Each row below holds a small network's activations on one input, seen along a few directions.
Each table varies a few parts of the input and shows all the possible inputs, shuffled.
Descriptions start from the smaller parts, as in this example, which fits no table here: one of 2 separate values, together with either a single point or one of 11 places around a ring or (one of 5 places around a ring, together with one of 6 places along a line).
Shared parts are said once, and a part with two or three values counts as separate values.
(in the rows, 100 means zero)

Other details of the inputs shift rows strongly along two fixed directions, in all tables alike. That doesn't count.

Table:
x1: 63,118,67,117,89,125,113,139,104,62,136,96,77,75
x2: 157,99,87,108,129,61,163,100,107,83,93,78,118,93
x3: 105,80,121,97,96,87,63,85,87,123,89,101,89,101
x4: 47,108,97,128,70,140,58,111,114,104,126,100,69,111
x5: 104,88,119,99,108,104,71,71,98,124,85,111,101,112
x6: 111,82,127,96,102,107,64,84,102,120,89,104,111,108
x7: 105,79,115,96,110,102,64,79,96,122,90,108,101,106
x8: 108,97,124,82,99,97,72,79,100,117,97,120,115,128
x9: 130,99,83,85,111,82,157,99,84,87,70,87,123,80
x10: 108,122,87,128,105,86,134,131,130,70,122,81,106,104
x11: 109,77,118,98,103,109,70,76,97,123,88,107,101,108
x12: 115,103,87,78,109,95,131,91,98,92,94,106,116,103
x13: 73,98,108,113,89,124,70,89,104,112,103,113,90,126
x14: 114,106,86,83,112,95,133,92,94,98,96,105,117,99
x15: 111,78,123,96,100,87,62,89,78,116,100,112,83,98
x16: 50,117,102,113,66,123,67,106,107,103,129,115,71,129
x17: 131,101,89,82,119,88,152,106,94,80,72,88,139,83
x18: 63,116,75,111,95,125,111,136,120,69,121,85,103,82
x19: 133,104,85,76,112,80,149,93,86,96,83,100,120,88
x20: 104,88,124,100,88,92,75,80,84,123,83,107,94,116
x21: 125,77,125,85,117,93,67,88,91,112,96,113,107,98
x22: 50,135,60,124,82,128,128,136,117,65,121,83,85,82
x23: 160,101,93,108,113,48,173,111,104,79,88,74,105,81
x24: 77,107,115,106,82,109,72,97,97,116,104,106,81,121
x25: 118,105,85,79,102,90,134,95,93,92,91,102,112,99
x26: 80,109,80,110,84,107,126,124,98,81,108,79,91,78
x27: 56,134,72,118,91,130,121,138,124,64,121,85,104,85
x28: 59,119,72,112,95,123,115,145,122,67,130,89,99,74
x29: 127,86,83,81,126,86,136,104,92,92,86,93,118,68
x30: 69,119,108,155,75,109,64,111,134,99,141,100,59,134
x31: 114,107,86,86,107,91,137,100,92,93,85,91,112,93
x32: 63,132,81,105,89,122,115,125,116,78,128,101,107,104
x33: 133,84,90,81,128,89,126,101,84,87,95,100,112,73
x34: 74,104,114,114,81,107,67,94,100,114,103,103,78,107
x35: 124,90,129,81,114,93,82,79,96,122,79,110,119,119
x36: 107,80,118,95,103,92,63,86,91,125,93,110,91,97
x37: 117,76,124,89,103,77,74,87,82,124,87,105,92,93
x38: 123,91,121,83,97,81,87,75,83,128,86,116,99,115
x39: 79,93,106,109,90,111,58,96,102,112,106,103,83,105
x40: 104,92,119,91,108,103,76,74,96,124,88,113,102,124
Description of these inputs: one of 4 places along a line, together with either a single point or one of 9 places along a line.
The inputs of x31 and x24 match in every part but the place on the line of 4. If x36 is changed in the same way as x31 into x24, which row does it become?
> x37
The inputs of x15 and x33 match in every part but the place on the line of 4. If x23 is changed in the same way as x15 into x33, which row does it become?
> x2
A walk changes only the place on the line of 4. It starts at x16 and steps to x25. List the rest of the walk in order.
> x12, x8
List by row number the other rows that have the place on the line of 4 in common with x35.
> x6, x8, x10, x17, x18, x21, x27, x28, x32
